These are the activations of a small neural network, seen along a few directions. Each row is one input.
In each table, some parts of the input vary, and every possible input appears once, in random order.
Descriptions start from the smaller parts, as in this example, which fits no table here: values(3) and (point or line(11) or (line(4) and ring(5))).
Shared parts are said once, and a part with two or three values counts as separate values.
(in the rows, 100 means zero)

Other details of the inputs shift rows strongly along two fixed directions, in all tables alike. That doesn't count.

Table:
r1: 92	109	108	75	70	126	112	80	83	108	112	101
r2: 124	170	144	65	91	122	88	95	80	96	56	147
r3: 86	68	121	112	28	153	57	135	82	134	86	76
r4: 56	92	133	94	26	175	62	109	59	112	86	72
r5: 49	74	142	113	29	144	54	126	50	105	72	70
r6: 118	170	168	110	88	121	106	111	57	66	77	148
r7: 66	73	126	107	72	150	10	131	88	102	90	60
r8: 91	42	52	97	135	87	118	101	165	103	140	50
r9: 120	96	70	90	118	86	89	93	100	102	95	101
r10: 79	60	139	125	46	161	55	142	84	120	88	74
r11: 141	134	105	128	140	63	125	47	135	105	87	98
r12: 87	99	84	98	117	78	110	95	107	89	78	107
r13: 134	109	82	111	143	57	137	93	81	94	118	129
r14: 117	74	36	84	106	82	117	91	148	120	120	79
r15: 38	70	102	111	70	145	83	98	105	94	142	58
r16: 113	126	155	105	85	133	29	136	58	88	53	107
r17: 83	91	112	91	71	92	105	98	78	104	95	101
r18: 170	163	115	84	129	45	129	94	70	103	103	169
r19: 60	59	37	107	111	103	155	67	115	95	150	65
r20: 61	70	26	79	125	106	132	64	140	112	128	63
r21: 114	95	131	122	67	127	88	134	78	112	79	109
r22: 50	79	41	95	137	101	121	78	155	93	151	58
r23: 108	63	58	105	132	88	121	106	146	99	116	70
r24: 117	171	128	92	121	108	111	102	84	82	59	141
r25: 44	71	144	117	37	142	51	128	62	97	86	67
r26: 130	149	146	75	82	70	115	100	66	97	78	152
r27: 152	117	83	92	112	59	145	97	116	121	119	140
r28: 67	70	61	101	127	75	115	88	130	85	108	82
r29: 126	104	80	100	120	68	120	93	82	111	120	118
r30: 75	103	119	98	103	97	74	110	116	78	92	103
r31: 116	144	165	105	104	75	105	112	80	67	92	152
r32: 87	33	62	116	122	92	128	99	148	113	157	76
r33: 163	152	120	90	107	85	104	121	104	98	60	143
r34: 135	100	80	103	125	85	120	111	123	96	85	102
r35: 38	72	51	102	108	127	100	89	131	101	123	46
r36: 101	97	134	118	89	118	68	123	59	100	96	103
r37: 173	162	102	75	137	53	108	90	91	91	81	162
r38: 123	100	76	102	133	81	99	98	98	90	90	106
r39: 116	89	86	109	152	60	127	91	110	90	148	118
r40: 107	111	83	67	108	67	112	80	114	100	87	118
r41: 127	113	116	142	109	74	125	49	116	112	107	98
r42: 48	54	73	86	69	117	71	93	110	113	87	59
Each input here is: values(2) and (point or (line(4) and line(5))).
Q: Changing only the values(2) part turns r17 into r42. The same change can be made to r6. Which row results?
A: r35
Q: A walk changes only the line(4) part. It starts at r6 and steps to r25. List the rest of the walk in order.
A: r36, r10
Q: A walk changes only the line(5) part. It starts at r1 and steps to r4. List the rest of the walk in order.
A: r19, r6, r15
Q: A walk changes only the line(4) part. It starts at r15 and steps to r31. List the rest of the walk in order.
A: r39, r32

Table:
r43: 122	117	134	93	79	122	52	137	77	104	62	111
r44: 110	121	154	111	69	130	47	116	68	108	64	98
r45: 139	149	129	103	120	95	117	99	93	89	93	139
r46: 71	61	66	108	99	112	82	87	125	116	107	51
r47: 123	135	88	96	153	44	169	75	99	72	121	151
r48: 161	132	97	92	146	56	125	107	97	93	101	147
r49: 81	28	35	106	108	86	111	98	127	119	149	60
r50: 143	132	99	106	153	47	179	82	117	80	125	151
r51: 40	58	59	91	92	118	92	84	113	102	126	52
r52: 57	41	29	102	113	111	116	77	149	113	146	39
r53: 87	102	95	104	112	78	138	90	87	84	119	115
r54: 117	130	84	91	137	78	134	87	134	84	99	118
r55: 132	94	45	83	158	46	142	93	144	91	108	117
r56: 60	51	57	102	96	114	79	87	136	115	100	43
r57: 75	85	125	114	63	143	75	114	89	107	100	78
r58: 60	92	113	97	69	137	69	104	75	101	102	81
r59: 107	117	160	117	62	127	54	119	67	103	66	103
r60: 45	84	93	81	76	129	70	99	100	95	94	69
r61: 108	117	122	77	34	130	83	98	63	133	71	107
r62: 139	122	145	107	90	88	92	130	72	97	82	145
r63: 122	131	172	118	71	109	74	118	68	94	65	125
Q: What do these inputs look like to the network?
A: point or (line(4) and line(5))
Q: A walk changes only the line(4) part. It starts at r55 and steps to r56. List the rest of the walk in order.
A: r54, r60
